A small network was shown many inputs. Here are its activations along a few directions, one row for each input.
Each table varies a few parts of the input and shows all the possible inputs, shuffled.
Descriptions start from the smaller parts, as in this example, which fits no table here: one of 3 separate values, together with either a single point or one of 9 places around a ring or (one of 4 places along a line, together with one of 5 places around a ring).
Shared parts are said once, and a part with two or three values counts as separate values.
(in the rows, 128 means zero)

A family of inputs:
r1: 110,86,117,86,149,159,98,164,149,127,114,145,79,139
r2: 121,112,104,63,145,146,82,161,125,119,120,143,89,106
r3: 181,96,121,148,166,91,150,156,131,90,134,155,114,115
r4: 108,105,109,105,149,144,210,130,99,156,137,67,206,142
r5: 120,145,114,61,140,156,81,190,135,126,130,149,93,81
r6: 116,142,169,181,119,115,103,85,120,157,118,134,83,149
r7: 88,103,158,135,87,157,64,86,200,117,125,166,99,148
r8: 99,99,122,108,128,149,93,121,189,125,118,146,78,150
r9: 107,157,184,181,86,121,92,82,137,150,108,134,94,152
r10: 195,127,100,123,153,86,126,162,105,83,128,150,130,87
r11: 168,107,138,198,132,97,109,98,155,75,144,165,133,126
r12: 111,125,88,74,129,138,200,130,71,145,154,71,209,122
r13: 97,94,120,131,105,155,63,106,178,127,114,162,101,157
r14: 141,194,150,113,146,116,118,177,72,159,123,115,81,83
r15: 80,121,140,142,80,153,181,60,141,139,158,102,219,164
r16: 126,158,167,158,136,120,118,108,127,157,103,115,69,143
r17: 198,154,105,115,146,89,133,190,123,99,141,159,131,69
r18: 87,115,105,144,96,157,178,83,111,141,146,96,223,172
r19: 93,123,102,123,113,149,199,98,127,151,133,74,211,160
r20: 168,113,116,172,131,94,135,124,161,83,129,154,119,129
r21: 161,118,153,196,98,100,105,89,178,80,134,174,141,129
r22: 147,176,137,109,143,119,107,156,61,154,97,112,84,109
r23: 135,142,158,139,164,110,127,150,96,164,100,106,70,132
r24: 113,161,95,67,131,150,197,167,78,147,162,79,215,107
Changing only one part turns r21 into r7. The same change can be made to r17. Which row results?
> r5
What do these inputs look like to the network?
> one of 4 separate values, together with one of 6 places along a line
Which other rows does r19 become when the choice among 4 separate values takes its other values? List them by row number.
> r8, r16, r20
Which other rows does r6 become when the place on the line of 6 takes its other values? List them by row number.
> r9, r14, r16, r22, r23

A family of inputs:
r25: 79,110,117,101,127,167,141,111,117,154,139,91,170,146
r26: 138,78,138,164,104,128,127,104,185,96,121,175,111,180
r27: 95,138,149,163,60,141,92,79,208,128,134,185,90,162
r28: 156,151,133,95,171,101,58,185,122,126,110,159,31,93
r29: 161,142,120,107,148,124,81,197,138,135,89,166,15,84
r30: 161,144,145,105,166,127,53,186,108,109,113,161,36,88
r31: 74,133,129,123,114,174,148,111,118,163,111,89,141,154
r32: 166,90,122,180,132,90,132,91,146,79,144,167,139,137
r33: 83,103,96,102,131,153,150,126,122,134,143,83,186,135
r34: 72,158,164,131,116,135,137,103,89,184,106,82,112,152
r35: 90,147,167,142,127,134,125,100,87,171,107,81,138,127
r36: 213,136,131,206,151,64,143,111,144,79,148,146,172,116
r37: 162,144,97,102,137,113,165,156,80,129,153,96,213,95
r38: 160,150,85,82,135,115,214,174,71,107,154,106,210,96
r39: 113,117,114,86,144,142,188,148,119,147,149,95,179,127
r40: 126,108,141,160,85,138,95,66,192,108,126,166,105,158
What do these inputs look like to the network?
> either one of 3 separate values or one of 5 places along a line or one of 8 places along a line
What sort of input is r30?
> one of 3 separate values
List by row number the other inputs of the same sort as r34.
> r25, r31, r33, r35, r37, r38, r39

A family of inputs:
r41: 78,138,129,103,115,154,143,128,106,166,133,91,149,128
r42: 146,148,111,111,137,115,174,161,88,140,150,100,176,102
r43: 148,141,110,113,149,114,191,161,96,143,129,96,161,122
r44: 118,42,84,118,139,148,141,109,172,87,137,143,175,164
r45: 117,117,120,162,115,125,180,88,129,127,123,100,179,172
r46: 80,131,130,107,126,155,160,132,114,167,115,86,136,149
r47: 106,134,142,105,118,148,60,150,161,131,116,160,67,118
r48: 118,125,149,128,135,147,62,142,152,145,105,153,55,125
r49: 114,124,135,156,104,130,161,92,138,128,158,111,190,147
r50: 116,133,128,142,92,132,149,73,126,121,159,116,201,137
r51: 156,70,67,72,167,138,153,171,128,94,132,126,159,119
r52: 144,154,107,104,127,122,161,142,70,133,155,105,186,97
r53: 153,121,177,205,121,96,96,84,146,113,106,165,72,154
r54: 118,141,166,154,137,124,72,117,110,152,98,141,29,145
r55: 135,110,140,159,108,121,87,111,192,91,133,183,107,130
r56: 77,134,129,111,124,156,153,132,113,171,126,88,135,138
r57: 82,132,115,109,124,157,166,121,99,165,102,82,140,155
r58: 114,117,125,161,118,123,181,92,145,132,139,104,171,164
r59: 84,146,129,94,101,162,134,113,93,160,137,98,160,122
r60: 118,131,132,153,96,126,149,80,123,126,155,113,194,139
r61: 84,146,134,104,108,153,132,115,90,163,136,94,151,122
r62: 186,151,154,161,163,83,100,153,96,112,101,148,61,111
r63: 115,123,136,159,116,128,170,93,148,133,146,109,177,152
r64: 175,142,123,115,145,116,94,180,147,92,129,168,93,87
r65: 135,127,131,133,94,115,87,106,197,86,144,190,114,123
r66: 150,105,153,181,124,114,86,104,185,104,118,176,91,132
r67: 146,141,91,119,150,111,196,152,81,138,121,87,165,128
r68: 143,145,112,117,150,117,183,162,93,144,143,96,164,112
r69: 150,155,113,112,130,114,161,148,72,136,150,103,180,97
r70: 118,135,160,135,138,129,67,124,130,151,94,141,41,134
r71: 154,116,166,193,126,104,96,88,166,109,110,168,80,143
r72: 183,130,128,139,166,105,91,174,133,105,116,157,76,91
r73: 172,155,117,86,131,112,93,173,150,86,139,174,101,83
r74: 184,139,146,146,163,90,94,159,114,110,103,147,68,103
r75: 86,63,86,63,147,180,123,137,141,122,121,121,133,149
r76: 103,147,130,80,106,145,62,141,164,125,130,167,72,113
What do these inputs look like to the network?
> one of 3 separate values, together with either a single point or one of 5 places along a line or one of 6 places along a line
Changing only the choice among 3 separate values turns r71 into r74. The same change can be made to r45. Which row results?
> r67
Which other rows does r70 become when the place on the line of 5 takes its other values? List them by row number.
> r47, r48, r54, r76

A family of inputs:
r77: 104,132,133,99,116,150,89,127,123,137,129,134,104,122
r78: 145,117,108,113,126,129,137,144,159,97,148,149,163,118
r79: 160,129,127,124,160,119,108,163,104,128,103,131,84,115
r80: 178,151,145,159,124,89,110,130,151,94,133,166,107,102
r81: 91,132,123,85,113,155,112,141,146,147,133,124,119,121
r82: 113,151,152,121,117,143,77,131,126,141,123,141,85,116
r83: 121,138,102,100,153,130,208,156,59,157,133,60,188,125
r84: 170,133,135,146,127,106,108,132,143,96,139,160,129,103
r85: 121,105,150,174,122,127,106,86,157,125,116,142,101,154
r86: 128,120,164,189,119,110,107,90,163,127,114,152,80,157
r87: 95,89,121,139,120,143,134,100,175,126,125,127,139,164
r88: 108,88,130,151,121,135,115,86,153,118,123,139,125,164
r89: 158,117,114,124,128,116,119,127,139,89,146,157,149,112
r90: 85,116,118,153,105,140,200,76,111,155,138,75,210,167
r91: 120,169,163,135,116,127,77,133,133,141,118,148,64,117
r92: 147,110,107,103,161,125,121,163,100,123,114,127,104,119
r93: 165,147,136,136,157,99,110,164,113,128,100,140,64,114
r94: 80,158,128,95,101,156,175,115,81,178,139,75,193,128
r95: 138,148,104,123,114,122,203,117,100,126,168,94,233,125
r96: 133,111,99,92,160,137,143,178,122,128,118,119,118,119
What do these inputs look like to the network?
> one of 4 separate values, together with either a single point or one of 4 places along a line
Changing only the choice among 4 separate values turns r81 into r78. The same change can be made to r91. Which row results?
> r80
List by row number the other rows that have the choice among 4 separate values in common with r96.
> r79, r83, r92, r93
Which other rows does r84 become when the choice among 4 separate values takes its other values? List them by row number.
> r79, r82, r85
